A small network was shown many inputs. Here are its activations along a few directions, one row for each input.
In each table, some parts of the input vary, and every possible input appears once, in random order.
Descriptions start from the smaller parts, as in this example, which fits no table here: ring(8) and (point or line(11) or (values(3) and line(6))).
Shared parts are said once, and a part with two or three values counts as separate values.

Other details of the inputs shift rows strongly along two fixed directions, in all tables alike. That doesn't count.

Table:
x1: [-1 -8  1  5  0  0  1  1 -5 -1 -6]
x2: [ -2 -10   1   3  -1   4  -2   2  -1   0  -8]
x3: [ 1 -4  6 -3 -9 -2  0  0 -5  3  2]
x4: [ 0 -7  4 -6 -9  0  0  0 -3  0  2]
x5: [ 6  0 -1 -3  4 12  0  1 -8  1 -9]
x6: [-4 -9  0 -3 -4  3 -1  2  0 -1 -8]
x7: [  9  30  -4  14  24   4 -14   3  35   4  28]
x8: [ -1 -10   0  -5  -7   3   4  -2  -3  -3   3]
x9: [ -1 -11   2  -1  -4   4   5  -3  -5  -1   2]
x10: [-1 -1 10 -1 -9 -2 -1  1 -5  4  0]
x11: [ 0 -5  1  6 -2 -2  1  1 -6 -2 -7]
x12: [  5   0   5  -6   1  11  -4  -7  -2   0 -10]
x13: [  6  20  -7  22  28  -7 -10   8  35   3  39]
x14: [ 7  2  0 -1  3 10  2  1 -9  0 -9]
x15: [ -3 -10  -2   3   2   2   0  -2  -6  -1  -3]
x16: [-4 -8  5 -6 -7  3 -2  2 -1 -3  0]
x17: [ -3 -10  -1   1   1   2   2  -4  -6  -1  -1]
x18: [-4 -1  8  1 -8 -2  0  2 -4  3 -5]
x19: [ 1 -2 -3 -5 -6 -8  5 -5 -6  1  2]
x20: [-1 -4  2  5 -5 -1  1  1 -3  0 -9]
x21: [ 2 -4  5  6 -1 -5  4 -3 -7 -1 -2]
x22: [  0  -4   2   5  -2  -5   4  -4 -10  -3  -7]
x23: [  0   8   8 -10  -1   7   3   4  -5   2  -7]
x24: [ 1 -2  6 -3 -9 -4  1 -1 -6  4  1]
x25: [  2  23  -6  21  22  -4 -14  14  41   5  33]
x26: [-5 -6  5 -4 -6  0 -1  3 -2  1 -5]
x27: [ 4  8  6  0 -3  7  0 -9 -5  0 -9]
x28: [  5  24   0   2  25   7 -11  14  34   2  28]
x29: [-4 -6  2 -1 -5  1  0  2 -1  1 -8]
x30: [-3 -6  6 -6 -8  0 -2  1 -3  0 -1]
x31: [  0   5   8 -12   0   8   2   4  -3   0  -7]
x32: [ 2 -9  4  1 -4  1  6 -3 -5  1  2]
x33: [ 7 18 -6 18 23 -7 -8  8 34  4 40]
x34: [ -3 -10  -2   3   1   3  -1   1  -5  -1  -6]
x35: [-4 -3  6 -1 -7 -1 -1  3 -3  2 -5]
x36: [  7   6   1   1   2   8   3   1 -10  -1  -9]
x37: [12 30 -5 20 25  5 -9 11 28  2 28]
x38: [-2 -3  8 -2 -9 -1 -2  2 -5  3  0]
x39: [-1 -7 -1  5  2 -1  1 -2 -6 -1 -3]
x40: [ 0 10  9 -8 -3  6  4  2 -6  3 -7]
x41: [-5 -9  5 -4 -5  3 -2  3  0 -2 -4]
x42: [ 0 -9  2  3  0 -1  4 -4 -6  0 -1]
x43: [ 0 -5  1  5  0 -4  2 -2 -8 -2 -5]
x44: [-2 -7  0  3 -3  1  0  1 -2  0 -9]
x45: [ -29   28 -120  -69    9  -56   11  -39    3  -23   -7]
x46: [ 0 -4  2  6 -4 -4  3 -1 -8 -3 -9]
x47: [-4  0  3  3 -8 -2  2  1 -3  1 -8]
x48: [  5   3   5  -4   0   9  -3  -8  -3   1 -10]
x49: [-1 -9  5 -5 -8  5 -1  0 -2 -2  3]
x50: [-1 -1  2  7 -5 -2  2  0 -3 -1 -8]
x51: [ 3 -5  6  2 -5 -4  6 -3 -7  1  0]
x52: [ 3 -7  6 -1 -7 -2  5 -1 -5  2  2]
Description of these inputs: line(4) and (values(3) or ring(10)).
The inputs of x24 and x49 match in every part but the line(4) part. If x19 is changed in the same way as x24 into x49, which row does it become?
Answer: x8
The inputs of x48 and x7 match in every part but the line(4) part. If x26 is changed in the same way as x48 into x7, which row does it become?
Answer: x35
Which other rows does x27 become when the values(3) part takes its other values? List them by row number.
Answer: x37, x40

Table:
x53: [ -1  11  29 -16  -8   5  -2   3  -6  -2   3]
x54: [-23 -27 -69 -38 -22 -46  29 -45 -55 -23 -40]
x55: [  1 -17   7   1   3  23  -6   0   8   6 -14]
x56: [-24  39 -77 -59  12 -52  -2 -34  31 -17   7]
x57: [ 20  11   8   4   7  22  10   2 -23   1   0]
x58: [ -5  -3  11  15  -5   5 -20   7   8   1 -29]
x59: [-14 -34   2  21 -10   2  13  14   8 -14   1]
x60: [ -5 -15  17   1   6  12  -9  -1  12  -5 -19]
x61: [ 18  -2  10  12   5  12   8 -16  -7   7  -7]
x62: [ -5  18  26  -9 -12   5  -4   9 -10   3   0]
x63: [ 3 -3  5 -7  5 32 -4 17 -7  0 -8]
x64: [-13  10 -50 -55  -6 -23  22 -41 -56 -25 -54]
x65: [ 10 -10  23 -21 -11   9   5  -5   7   3  10]
x66: [  4  -4  20 -11 -15   8   1  -7   6  11   4]
x67: [  4  -4  21 -23  -6  20   8  -3  -2   7  15]
x68: [  3 -20   6  30  -8  -9  25  -1  -6 -12   7]
x69: [  5   6  19   8  13  12   9 -15 -12   0  -5]
x70: [ 17  -3  12  -2  14  25  15 -12 -14   3   5]
x71: [  6 -23  10  -9   7  24  -3   2  10  -3  -8]
x72: [ -5 -41   2  13  -1   0 -20   1  -8   3   8]
x73: [-10  -3  23  -5  -2 -24  20  36 -12  16   5]
x74: [ -8  14  21   7 -24  -5  -3   3   1  12  -8]
x75: [ -8 -40   1  16  -2   1 -15   3  -6   1   6]
x76: [ -20   20 -106  -20   20  -61   17  -31   15  -27   17]
x77: [ 25  36 -27  14  54  -4  -9  -5  58  -1  57]
x78: [ 24   4  12  -4  12  23  11  -3 -19  -3   3]
x79: [-13 -38   1  18  -5   1  -3   8   0  -4   4]
x80: [  3  -2  14  17  17 -22  26  28 -24  10  -6]
x81: [ -6   4  26   0 -15  -4  -5  -9   7  10  -6]
x82: [-42 -18 -65 -59  -3 -45  31   4 -50 -13 -63]
x83: [  6 -11   4   6  -5  17 -14   9   8   3 -21]
x84: [ 25   9   3  11  -3  14   9   8 -18   2  -4]
x85: [ -9 -25  14   6 -23 -14   3   1  -2   4  21]
x86: [-10  -9  13  11   2  11 -13  -2   9   4 -23]
x87: [  2  -8  -1   9  -7  24  -3  13   4   9 -16]
x88: [-11   0   8  18  -6  11 -11  10   5   5 -25]
x89: [ 10   2  18  -5 -24   1  -6   2   5   9  -3]
x90: [  7  20  16  13   7   9   3   0 -22  -2 -10]
x91: [ 13  64 -29  32  42 -18 -19  14  46  -2  44]
x92: [ 23   4   7  18  -4   6   1  -7  -8   4 -14]
x93: [ 12   0  20  12   8   1   5 -17  -3  -3 -12]
x94: [ -8   5  29 -13  -7   8   2  -6  -1   5   5]
x95: [ 12 -26   5  23   0 -10  -8 -15 -22   5  15]
x96: [ -1 -28  15   1 -19 -15 -14  -6 -11  11  25]
x97: [  7 -11   9 -14  10  32  -3  12  -3  -5  -4]
x98: [  9  -6   0  -1  -6  25  -6  23  -2   0 -11]
x99: [ -5   2  10   8  -4  11 -14  20  -2  -4 -21]
x100: [-12   9 -40  32  37 -16 -14  20  69 -11  60]
x101: [-17  47 -93 -48   1 -40   2 -19  26  -2  13]
x102: [  0  61 -17  10  22 -22 -26  23  57   3  55]
x103: [ -9 -24  15   7 -26 -14  13   4   3  -2  19]
x104: [ -5  -3  17  -5  10  20 -10  10  -2  -8 -14]
x105: [  9 -25   4  26  -1 -10  -2 -13 -20   3  13]
x106: [ 13  45 -16 -13  35   2 -15  15  54   1  69]
x107: [ -2  10  24   4 -23 -10 -12   0   5   8 -12]
x108: [ 11  12  15  26  -4  -6  -6  -8  -7   3 -22]
x109: [-34   3 -56 -59 -12 -14   6 -20 -45 -23 -64]
x110: [-11  -9  16  -2  11  22  -6   0   2  -2 -12]
x111: [  7   9  18 -19 -12  17   3  11 -10   6   9]
x112: [ 14  52 -26   0  21  -8 -18  26  57   7  64]
x113: [  0 -17   9 -12  12  35   1   3   1   1  -2]
x114: [-10 -21  15   9 -28 -13  19   7   5  -5  18]
x115: [ 18   7   1  20  -5  13  11  -2 -12  11  -9]
x116: [ -4 -27  14   4 -20 -14  -8  -4  -8   9  23]
x117: [  6   6  17  21   4   0   1 -17  -5   6 -17]
x118: [  5  16  11  29  -5  -1   4  -5 -11   7 -18]
The inputs of x100 and x103 match in every part but one. If x72 is changed in the same way as x100 into x103, which row does it become?
Answer: x96
The inputs of x92 and x83 match in every part but one. If x57 is changed in the same way as x92 into x83, which row does it become?
Answer: x63
What is each input in this table made of?
Answer: values(3) and (point or line(5) or (values(2) and ring(8)))
Which other rows does x73 become when the values(3) part takes its other values? List them by row number.
Answer: x80, x82
A walk changes only the ring(8) part. It starts at x94 and steps to x53. List the rest of the walk in order.
Answer: x62, x102, x74, x107, x81, x56

Table:
x119: [ 2 10  4  3  3  0  1  2  6  2  0]
x120: [ 4  7  7 -4  2  3  1  5  2  2 12]
x121: [ 6 10  3  3  2  1 -3 -3  4  3  3]
x122: [ 6  0  0 13  2 -3  2  1  2  1  7]
x123: [-17  30 -90 -50  18 -34   7 -28  -4 -18 -12]
x124: [-4 -2  4  1  0  3 -6 10  9  3  6]
x125: [-1  7  8  0 -3  0 -1  4  8  2  6]
x126: [-4  2  3 -4  1  3 -2  3  9  1  6]
x127: [ -4 -16   8 -10 -22   1  10  -3 -32   0 -37]
x128: [ 1 -3 -1  7 -4 -7  1  2  3  0 13]
x129: [  1 -15  11  -8 -18  10   7 -12 -33  -1 -34]
x130: [-1 -9 -3  4  0 -2  0  1  6  1 13]
x131: [ 4  2  3  2  3  6 -7 -2  8  0  4]
x132: [ -7 -22   6 -12 -19   6   6  -2 -27  -4 -35]
x133: [ 1  8  1  6  8  5 -2  1  5  0 -1]
x134: [ 8 10  5  2  7  4  3  3  1  2  5]
x135: [ 5  1  2 -2  8  9 -1  3  4 -1  5]
x136: [ 2  7  6 -1 -4 -1 -5 -1  6  3  9]
x137: [ 1  1  3 -3 -1  4 -6 -1  8  3  9]
x138: [-3 -6  4  4  2 -5 -2  2  6  2 11]
x139: [-1  3  1  0  5  5 -3  2  9 -2  0]
x140: [ -3 -20  11  -6 -20  -4  14 -10 -36  -2 -32]
x141: [ 2  2  1 -7  5  6  0  4  4  2 11]
x142: [-2  0  6  6 -1 -9 -1  2  4  1 11]
x143: [ 1  0  1 14  9 -2 -2  0  1  0  3]
x144: [-1 -6  1  7  7 -2 -3  0  6 -1  5]
x145: [ 4 -2 -4 15  7  2  0 -1  1  0  5]
x146: [ 1 -7 -7  7  4  0  0 -1  6 -2  7]
x147: [ 0  4 -2  9  7  4 -5  7  4  1 -3]
x148: [-2  3  7  4 -4 -1 -5 11  7  3  6]
What is each input in this table made of?
Answer: ring(5) and (values(2) or line(4))
The inputs of x138 and x142 match in every part but the ring(5) part. If x141 is changed in the same way as x138 into x142, which row does it become?
Answer: x120
Which other rows does x140 become when the values(2) part takes its other values? List them by row number.
Answer: x122
Which other rows does x139 become when the ring(5) part takes its other values? List them by row number.
Answer: x119, x125, x126, x133
Which other rows does x130 become when the values(2) part takes its other values? List them by row number.
Answer: x138
Which other rows agree with x145 in the ring(5) part? List them by row number.
Answer: x123, x129, x133, x143, x147

Table:
x149: [ 42  27  94  75  17  26 -15  47  57  33 103]
x150: [-30  -9 -68 -27   9 -35   3   2  24 -12  24]
x151: [ -5  50 -74 -58  29   0 -14 -20  32 -15   9]
x152: [  8 -12  50  -7 -32  27  22  -1 -69   1 -87]
x153: [-32  18 -74 -25  -3 -59 -11 -19  33  -8  16]
x154: [ 26  -2  90 118  22  21 -34  45  65  27  73]
x155: [ 46  45  86  84  51  59 -29  51  62  27  54]
x156: [-20 -70  36 -13 -64  -1  14   5 -58   0 -59]
x157: [  6  48 -77 -31  42   0  -8 -24  26 -16  -1]
x158: [-27  10 -84  -4  17 -52  -8  -7  21 -15   7]
x159: [-13   1 -81 -16  30 -43   5 -22  12 -18  29]
x160: [-10 -81  37  14 -40  15  26   3 -67  -5 -51]
x161: [  1  58 -78 -34  45  -6  -7 -21  21  -9  -8]
x162: [-21   0 -78 -43  16 -45   3 -18  22 -15  36]
x163: [ -1 -13  47 -41 -42  36  14  -4 -62   2 -73]
x164: [ -2 -67  37  10 -47   1  24 -26 -67  -4 -47]
x165: [-11  60 -74 -61  32  -6 -13 -18  28  -8   2]
x166: [ 32  51  99  66  34  49 -33  62  70  28  62]
x167: [ 18 -39  53   3 -49   8  38 -15 -86   5 -47]
x168: [ -6 -75  58  -9 -67   6  23 -19 -63   3 -42]
What is each input in this table made of?
Answer: values(2) and (point or line(4) or ring(5))
The inputs of x163 and x155 match in every part but the values(2) part. If x168 is changed in the same way as x163 into x155, which row does it become?
Answer: x164
